These are the activations of a small network on made-up records, seen along a few directions, one row for each record.
Here are examples, each followed by its value of one field, NEM.
The largest differences between rows may come from other fields.
(in the rows, 500 means zero)
Random noise pushes rows far along 2 fixed directions. That doesn't count. These rows show it; they differ only by the noise:
[562 352 509 521 506 566 598 577 615 282 390 525 492 376 472 399 575 459]
[639 578 560 517 505 468 515 495 535 730 617 447 695 513 546 498 483 463]
[539 308 507 511 512 577 612 593 644 194 339 536 456 338 466 378 595 454]
[684 549 503 592 465 528 542 503 460 685 636 487 650 565 482 499 484 490]

[560 323 414 672 437 666 642 493 355 176 420 539 325 582 322 520 551 596] -> zuden
[526 525 465 521 445 493 456 453 488 479 464 533 480 576 473 463 515 519] -> sogi
[504 375 429 484 525 509 464 490 502 391 414 548 411 463 474 463 528 538] -> vefe
[508 464 480 473 541 488 481 541 497 453 449 545 492 462 478 489 451 475] -> gati
[506 348 572 576 614 522 553 503 587 286 369 541 388 544 408 467 517 509] -> pavu
[414 676 466 375 475 375 440 596 441 687 544 436 559 403 658 504 486 430] -> guke
[548 515 505 616 507 553 578 479 397 484 518 460 499 636 476 542 477 535] -> zuden
[560 309 432 600 533 614 549 441 456 298 385 576 367 617 355 456 525 557] -> vefe
[390 377 471 443 499 530 539 482 612 161 270 496 367 396 473 432 601 486] -> tadab
[384 445 559 387 549 425 504 460 654 426 420 424 513 320 573 537 546 434] -> liku
[461 433 567 408 614 471 455 420 558 553 418 453 524 513 520 466 512 461] -> vefe
[453 586 646 464 619 407 479 467 630 549 491 415 571 429 615 533 484 501] -> lov
[535 602 656 565 558 424 497 283 590 720 625 450 599 719 517 613 466 530] -> zudir
[546 640 332 584 366 518 510 610 243 604 612 551 482 560 471 507 455 509] -> guke
[484 501 457 568 370 538 525 517 442 596 507 424 515 532 453 527 510 520] -> liku
[445 271 544 535 563 532 556 451 635 183 324 554 350 432 439 449 536 554] -> pab
[502 441 567 577 581 527 549 455 597 296 428 531 505 468 483 531 517 513] -> lov
[600 526 354 619 410 592 535 548 333 450 549 617 453 673 388 486 463 465] -> fak
[568 607 513 545 471 477 504 391 371 750 659 407 571 625 482 631 474 560] -> liku
[599 398 460 661 512 583 539 499 416 380 493 579 468 556 362 533 447 557] -> pavu
[628 430 490 655 518 565 512 394 429 536 578 538 513 655 368 609 467 554] -> pab
[667 528 340 682 425 567 514 532 252 595 647 598 432 703 358 516 390 587] -> gati
[534 478 661 498 571 650 535 448 615 436 374 458 508 450 492 503 475 510] -> pavu
[472 462 583 472 587 458 527 500 613 367 398 439 538 433 567 535 531 430] -> zuden
[643 516 448 583 459 565 545 437 419 593 649 482 579 592 331 436 539 553] -> tadab
[415 462 324 480 407 536 532 692 385 276 404 561 314 336 519 417 565 456] -> guke
[582 567 611 606 526 490 525 292 529 644 595 495 630 662 469 663 444 547] -> zudir
[384 381 502 381 576 464 500 629 619 222 290 545 364 267 505 390 507 478] -> gati
[548 483 652 591 645 512 569 368 613 428 458 478 601 655 500 588 492 516] -> lov
[482 610 505 430 471 410 399 460 536 623 508 494 545 501 557 477 514 484] -> sogi
[587 233 422 725 468 675 617 460 414 142 412 619 272 585 280 474 513 616] -> pab
[343 556 496 272 532 349 428 597 687 406 373 506 474 287 660 402 515 446] -> fak
[457 625 291 437 344 446 418 715 366 700 614 590 508 505 585 448 489 508] -> fak
[575 589 497 518 463 477 414 415 454 640 568 487 612 605 472 547 478 456] -> sogi
[468 446 327 557 390 590 548 563 384 287 404 549 336 444 418 452 576 511] -> tadab
[529 498 587 601 508 489 528 338 578 487 525 511 491 623 454 570 501 572] -> zudir

Which value of NEM does each new row have?
[577 479 443 554 511 500 488 526 431 499 511 544 441 573 435 484 440 537] -> gati
[592 566 594 665 580 496 542 399 487 586 591 495 533 722 476 565 481 546] -> lov
[385 664 476 355 483 365 441 630 499 599 490 461 527 319 642 465 491 414] -> guke
[546 600 574 579 563 467 499 456 476 617 602 450 576 607 543 577 461 552] -> lov
[532 589 601 581 579 472 512 436 508 588 566 444 582 585 534 564 456 552] -> lov
[468 413 697 515 630 489 574 308 728 371 398 467 548 577 495 590 517 473] -> zudir
[626 328 428 735 450 633 570 433 392 310 482 614 331 632 288 511 510 610] -> pab
[492 533 471 433 541 411 447 566 508 560 511 511 485 448 544 474 435 510] -> gati
[626 420 549 666 586 586 572 421 437 465 507 552 535 708 364 580 442 552] -> pavu
[572 325 335 666 448 641 590 599 369 172 399 657 261 544 292 413 485 571] -> gati
[441 426 312 511 403 555 526 675 394 243 425 593 365 352 477 440 552 431] -> guke
[416 594 592 360 562 386 472 387 587 672 493 341 626 520 622 515 477 428] -> tadab
